Each row below holds a small network's activations on one record, seen along a few directions.
After each row come some of the record's fields: N, G, M, U, T.
The largest differences between rows may come from other fields.
In the rows, zero is written as 500.
Random noise pushes rows far along 7 fixed directions. That doesn't count. These rows show it; they differ only by the noise:
[606 677 413 614 536 596 573 362 351 554 454 595 639 342 412 466 594 597
 644 644 572 651 375 477 650 393]
[535 564 452 398 770 196 685 507 524 463 690 489 517 359 695 391 621 528
 345 684 508 445 379 583 290 447]
[432 491 434 483 511 485 641 533 569 567 525 649 502 540 406 560 509 558
 615 555 559 443 541 550 444 428]
[401 530 510 391 148 561 414 565 537 521 396 731 582 385 240 636 655 560
 331 707 537 583 456 363 626 342]
[473 566 446 566 594 592 619 518 580 620 535 656 418 401 349 492 565 545
 515 690 491 474 454 318 532 422]
[518 567 547 602 201 675 120 467 685 407 424 339 486 661 517 592 392 407
 603 116 478 388 687 201 338 379]
[418 552 579 419 265 315 282 454 573 287 458 430 615 760 481 621 429 425
 470 159 575 397 666 562 243 398]
[619 606 460 575 477 382 508 344 348 464 435 456 778 477 527 542 610 685
 566 450 607 594 428 608 538 372]
[446 550 404 538 744 542 774 538 582 646 607 711 365 414 376 449 528 521
 593 745 507 441 457 436 476 464]

[414 697 494 332 462 687 374 576 514 413 545 652 259 240 414 319 496 158
 403 757 448 625 439 237 487 583]
{N: n2, G: g3, M: m2, U: u2, T: t3}
[389 538 354 427 464 632 646 560 555 544 519 740 459 464 365 502 454 394
 719 642 626 516 573 536 396 487]
{N: n2, G: g4, M: m2, U: u1, T: t3}
[527 481 507 376 330 392 353 524 586 343 534 422 559 472 745 464 527 416
 390 419 543 486 525 476 307 483]
{N: n1, G: g4, M: m1, U: u2, T: t5}
[757 609 524 521 450 285 280 330 339 289 529 190 773 424 859 423 554 561
 383 369 507 584 371 644 437 410]
{N: n1, G: g2, M: m1, U: u1, T: t5}
[406 413 549 411 335 623 396 611 579 525 406 532 507 498 398 567 491 447
 449 553 567 524 592 322 475 521]
{N: n1, G: g4, M: m2, U: u2, T: t5}
[366 382 540 414 614 260 567 542 613 503 508 579 362 648 495 528 486 519
 418 332 474 319 571 627 435 646]
{N: n1, G: g1, M: m1, U: u2, T: t3}
[467 406 283 503 460 697 711 576 671 742 508 773 419 315 590 482 553 565
 817 685 575 508 516 502 508 531]
{N: n1, G: g2, M: m1, U: u1, T: t3}
[669 633 406 758 674 587 564 327 439 522 494 362 604 540 594 459 438 586
 770 375 553 540 523 494 503 495]
{N: n2, G: g4, M: m1, U: u1, T: t5}
[549 546 569 590 440 478 425 482 517 436 447 373 566 638 435 559 451 549
 421 376 437 457 515 433 501 445]
{N: n2, G: g4, M: m1, U: u2, T: t5}
[467 296 514 666 792 251 729 535 578 673 462 357 601 705 394 688 611 950
 343 395 493 285 572 476 471 450]
{N: n2, G: g3, M: m2, U: u1, T: t3}
[530 557 487 579 603 453 584 526 611 513 577 487 505 377 478 502 682 654
 239 749 459 413 361 286 428 309]
{N: n1, G: g4, M: m2, U: u1, T: t3}
[510 339 411 416 390 469 521 718 723 541 639 416 426 529 678 592 503 576
 494 522 412 285 526 519 329 311]
{N: n2, G: g2, M: m2, U: u1, T: t3}
[511 489 417 471 257 662 483 552 585 593 487 612 508 341 554 519 614 542
 629 551 541 564 496 421 522 460]
{N: n2, G: g3, M: m2, U: u2, T: t3}
[439 433 528 476 305 543 345 578 618 576 388 573 398 469 426 570 577 529
 377 406 399 450 539 310 646 570]
{N: n2, G: g1, M: m1, U: u2, T: t3}
[509 456 487 462 380 500 409 593 682 533 510 440 481 342 590 498 625 519
 249 622 445 492 485 212 445 455]
{N: n2, G: g4, M: m1, U: u1, T: t5}
[519 521 543 543 377 534 398 529 509 459 481 374 620 559 444 591 499 592
 394 514 508 521 515 382 483 368]
{N: n2, G: g4, M: m2, U: u1, T: t5}
[557 743 634 599 663 534 286 353 469 320 537 349 381 485 532 334 377 227
 467 361 485 517 488 235 379 528]
{N: n1, G: g2, M: m2, U: u2, T: t4}
[652 369 508 622 646 334 522 446 539 560 522 338 603 497 737 510 638 752
 410 373 509 449 460 417 464 533]
{N: n1, G: g3, M: m1, U: u2, T: t5}
[616 728 453 639 603 493 537 255 315 421 450 625 555 473 510 390 533 509
 724 417 547 626 399 665 661 535]
{N: n1, G: g1, M: m1, U: u2, T: t3}
[479 491 601 624 488 691 252 484 655 484 467 376 307 615 471 453 365 325
 501 231 416 394 652 188 460 632]
{N: n1, G: g3, M: m1, U: u2, T: t5}
[614 567 463 522 338 667 325 333 231 391 406 341 779 513 623 487 383 429
 828 358 639 725 532 681 523 454]
{N: n1, G: g3, M: m2, U: u1, T: t1}
[515 445 487 375 522 461 578 605 458 548 569 428 537 489 609 454 426 424
 590 576 519 501 504 681 431 511]
{N: n2, G: g2, M: m2, U: u2, T: t5}
[477 394 705 414 350 480 189 615 586 349 516 103 606 664 687 584 375 419
 321 279 417 412 605 397 253 438]
{N: n1, G: g4, M: m2, U: u2, T: t1}
[423 464 553 551 513 614 591 477 416 547 402 538 555 692 223 589 384 495
 630 457 607 518 579 579 556 512]
{N: n1, G: g4, M: m2, U: u2, T: t5}
[493 408 539 617 528 533 544 525 602 548 492 461 428 595 444 598 453 593
 506 428 454 375 513 420 531 514]
{N: n1, G: g4, M: m1, U: u2, T: t4}
[596 573 383 515 593 659 546 553 599 472 625 458 333 366 690 387 460 408
 611 629 388 424 378 455 458 458]
{N: n1, G: g4, M: m1, U: u2, T: t3}
[566 461 542 664 605 204 597 427 548 542 428 401 698 531 451 635 783 924
 160 463 488 411 395 350 549 418]
{N: n2, G: g4, M: m1, U: u2, T: t3}
[459 357 560 623 866 370 712 428 463 632 482 435 581 725 450 537 416 644
 620 366 547 415 570 623 513 641]
{N: n1, G: g2, M: m1, U: u2, T: t1}
[294 640 456 190 278 484 493 518 529 277 608 819 358 439 518 374 338  50
 642 566 617 590 583 783 273 589]
{N: n1, G: g3, M: m1, U: u1, T: t4}
[568 503 550 674 718 358 518 413 594 473 549 343 439 696 560 477 485 587
 436 300 397 322 549 386 367 536]
{N: n2, G: g3, M: m1, U: u2, T: t5}
[490 575 556 633 549 327 433 354 551 425 457 535 481 631 422 521 563 592
 372 298 479 409 501 417 479 453]
{N: n1, G: g1, M: m1, U: u1, T: t3}
[529 756 565 548 348 459 293 224 317 207 368 454 680 752 422 488 356 329
 742 104 653 562 575 705 411 437]
{N: n1, G: g2, M: m2, U: u2, T: t3}
[433 740 502 644 481 689 509 430 511 483 477 605 430 533 108 518 449 465
 485 602 490 461 467 293 531 344]
{N: n2, G: g4, M: m2, U: u1, T: t3}
[605 646 540 557 357 603 183 456 588 354 522 292 463 416 695 421 532 379
 461 318 433 488 528 203 369 445]
{N: n2, G: g3, M: m2, U: u2, T: t3}
[455 356 462 378 357 621 429 708 645 524 512 473 417 527 629 571 411 439
 634 473 482 404 595 521 444 461]
{N: n1, G: g2, M: m2, U: u2, T: t3}
[582 561 422 651 864 404 702 393 421 584 531 462 575 364 586 372 569 612
 472 630 596 564 410 469 459 586]
{N: n1, G: g4, M: m1, U: u1, T: t5}
[793 554 474 898 659 545 419 242 407 581 410 197 670 528 686 433 575 764
 658 191 485 548 471 306 625 527]
{N: n2, G: g3, M: m1, U: u2, T: t5}
[538 548 334 330 233 639 549 504 348 454 497 605 658 368 609 476 417 362
 809 649 624 750 483 829 541 498]
{N: n2, G: g4, M: m1, U: u1, T: t5}
[497 218 536 406 148 663 233 667 679 561 445 251 603 476 777 629 481 498
 504 374 476 481 630 345 415 526]
{N: n1, G: g4, M: m1, U: u2, T: t1}

Here are new rows. What are their fields?
[571 706 446 622 431 526 388 280 408 366 437 529 522 607 503 469 430 458
 718 215 496 516 537 588 544 475]
{N: n2, G: g1, M: m1, U: u1, T: t3}
[522 271 466 448 490 501 550 686 600 596 583 401 433 478 701 578 494 547
 564 488 475 402 572 490 409 534]
{N: n2, G: g3, M: m2, U: u2, T: t4}
[589 586 495 573 630 300 629 421 398 502 548 541 584 380 486 482 606 645
 355 641 479 543 337 580 586 448]
{N: n2, G: g2, M: m1, U: u1, T: t4}
[488 405 582 453 566 344 532 559 580 545 526 519 483 441 505 482 600 580
 221 621 444 450 424 394 525 514]
{N: n1, G: g2, M: m1, U: u2, T: t5}
[514 720 515 423 499 334 313 420 525 235 606 449 335 576 627 402 409 235
 388 295 370 393 499 560 323 495]
{N: n2, G: g1, M: m1, U: u1, T: t3}
[545 596 594 604 517 453 363 396 356 453 370 456 513 522 330 521 591 575
 315 451 467 532 381 391 706 442]
{N: n1, G: g1, M: m2, U: u2, T: t3}
[504 595 562 519 288 772 272 452 430 469 400 472 570 379 395 484 467 324
 519 556 478 705 486 251 621 542]
{N: n2, G: g4, M: m1, U: u2, T: t1}
[534 344 500 438 463 381 390 634 658 438 601 206 575 625 806 580 439 525
 438 322 509 353 638 442 169 442]
{N: n2, G: g4, M: m2, U: u1, T: t5}
[516 555 476 660 912 384 693 389 537 594 575 496 396 423 539 375 546 518
 483 502 507 489 503 367 421 659]
{N: n2, G: g3, M: m1, U: u1, T: t4}
[293 425 583 521 431 562 485 572 671 555 467 657 311 586 227 595 430 451
 378 472 475 403 616 347 508 562]
{N: n1, G: g3, M: m1, U: u1, T: t4}
[414 359 386 367 419 647 669 673 590 693 528 748 371 398 420 512 442 440
 638 732 494 539 528 576 591 577]
{N: n2, G: g2, M: m1, U: u1, T: t5}
[579 586 518 423 448 318 499 423 384 341 515 449 656 370 665 458 594 492
 365 597 536 598 358 648 495 474]
{N: n1, G: g4, M: m1, U: u2, T: t4}
[500 312 512 605 612 346 695 527 589 704 445 540 576 493 491 580 704 853
 355 554 523 441 474 467 610 537]
{N: n1, G: g3, M: m1, U: u2, T: t5}
[559 541 478 676 600 442 604 342 418 501 420 434 657 657 420 563 487 672
 554 399 591 496 490 598 547 450]
{N: n1, G: g4, M: m1, U: u1, T: t5}
[643 507 508 636 685 332 548 404 423 577 440 339 700 370 547 518 710 783
 293 571 532 516 352 429 541 399]
{N: n1, G: g2, M: m2, U: u1, T: t3}
[655 500 455 715 520 452 369 446 685 487 528 198 577 507 772 534 591 689
 445 263 442 362 526 240 333 395]
{N: n2, G: g4, M: m1, U: u1, T: t3}
[510 656 625 596 869 274 530 355 431 458 590 401 527 459 376 381 593 471
 161 655 462 504 366 267 389 470]
{N: n2, G: g2, M: m2, U: u1, T: t1}
[541 755 553 498 717 234 530 301 322 253 545 362 618 635 562 341 366 295
 526 334 577 531 500 738 323 591]
{N: n2, G: g4, M: m1, U: u2, T: t5}
[459 331 397 414 588 609 773 612 428 637 567 561 549 555 503 576 417 619
 765 692 529 514 498 827 564 448]
{N: n1, G: g3, M: m2, U: u1, T: t1}
